Each row below is a small network's average activation on inputs in which a field has the value named, seen along a few directions.
Related values have similar rows: they may be neighbours, one step apart, or belong to one group.
In the rows, 500 means zero.
Random noise pushes rows far along 7 fixed directions. That doesn't count. These rows show it; they differ only by the noise:
[540 600 484 583 492 579 440 450 473 351 657 437 299 653 519 645 478 689
 374]
[541 438 315 679 479 363 404 532 621 487 427 666 618 394 631 599 514 371
 532]
[389 499 562 501 454 511 603 724 573 500 319 679 563 407 756 526 457 444
 665]
[454 430 569 622 537 594 565 491 465 300 546 536 445 663 564 595 402 367
 705]
[405 509 553 593 511 572 507 546 513 456 500 568 384 632 525 668 438 561
 528]
[302 446 471 575 673 472 494 556 418 588 473 429 505 600 403 611 474 428
 548]
[371 377 469 508 497 391 504 587 500 750 326 538 596 485 458 495 598 462
 570]
[496 612 373 667 790 587 362 531 649 452 563 597 595 394 525 569 330 409
 496]
[662 452 545 474 518 623 489 337 463 473 626 371 496 606 399 289 561 526
 599]


N, 17 values:
n15: [482 397 402 672 521 411 439 432 406 364 561 427 438 654 527 684 519 456
 484]
n11: [490 471 604 421 453 653 504 550 556 648 433 556 580 430 491 372 494 425
 610]
n8: [558 472 605 417 326 481 568 469 557 659 399 564 369 498 463 453 612 621
 390]
n3: [582 293 426 656 414 314 510 347 468 459 563 429 472 565 412 538 543 271
 540]
n6: [499 543 536 485 432 515 476 475 426 569 542 419 362 548 474 510 560 546
 409]
n10: [660 621 481 447 530 595 434 424 681 437 626 575 449 471 451 556 471 529
 352]
n14: [199 409 599 435 448 454 519 595 552 894 259 728 484 548 297 660 421 641
 509]
n16: [387 512 515 406 448 378 579 462 391 492 457 366 434 566 420 609 564 548
 457]
n2: [522 586 400 608 463 437 406 632 569 429 467 685 509 351 704 613 495 510
 420]
n7: [550 499 545 516 355 483 469 429 561 507 480 495 420 508 497 441 575 516
 434]
n4: [431 665 518 439 683 658 512 519 516 499 553 422 427 482 321 545 417 637
 331]
n13: [661 541 674 337 368 660 544 361 528 386 631 525 485 504 472 328 476 634
 551]
n9: [364 732 448 574 713 571 544 682 433 145 631 526 504 456 740 726 182 454
 433]
n5: [640 480 417 604 545 475 435 486 594 341 511 646 687 405 656 408 412 325
 650]
n17: [426 543 453 308 517 396 467 480 457 750 450 432 544 415 275 434 639 682
 338]
n12: [623 488 364 610 458 344 409 437 410 411 574 452 566 507 514 561 477 490
 414]
n1: [364 365 517 403 406 326 637 578 364 531 348 361 483 507 489 550 621 422
 447]
The values of N form a ring.
- List every value one step from n15, in the order listed. => n2, n5
- List every value one step from n16, in the order listed. => n4, n17
- List every value one step from n7, in the order listed. => n3, n6
- List every value one step from n9, in the order listed. => n14, n12
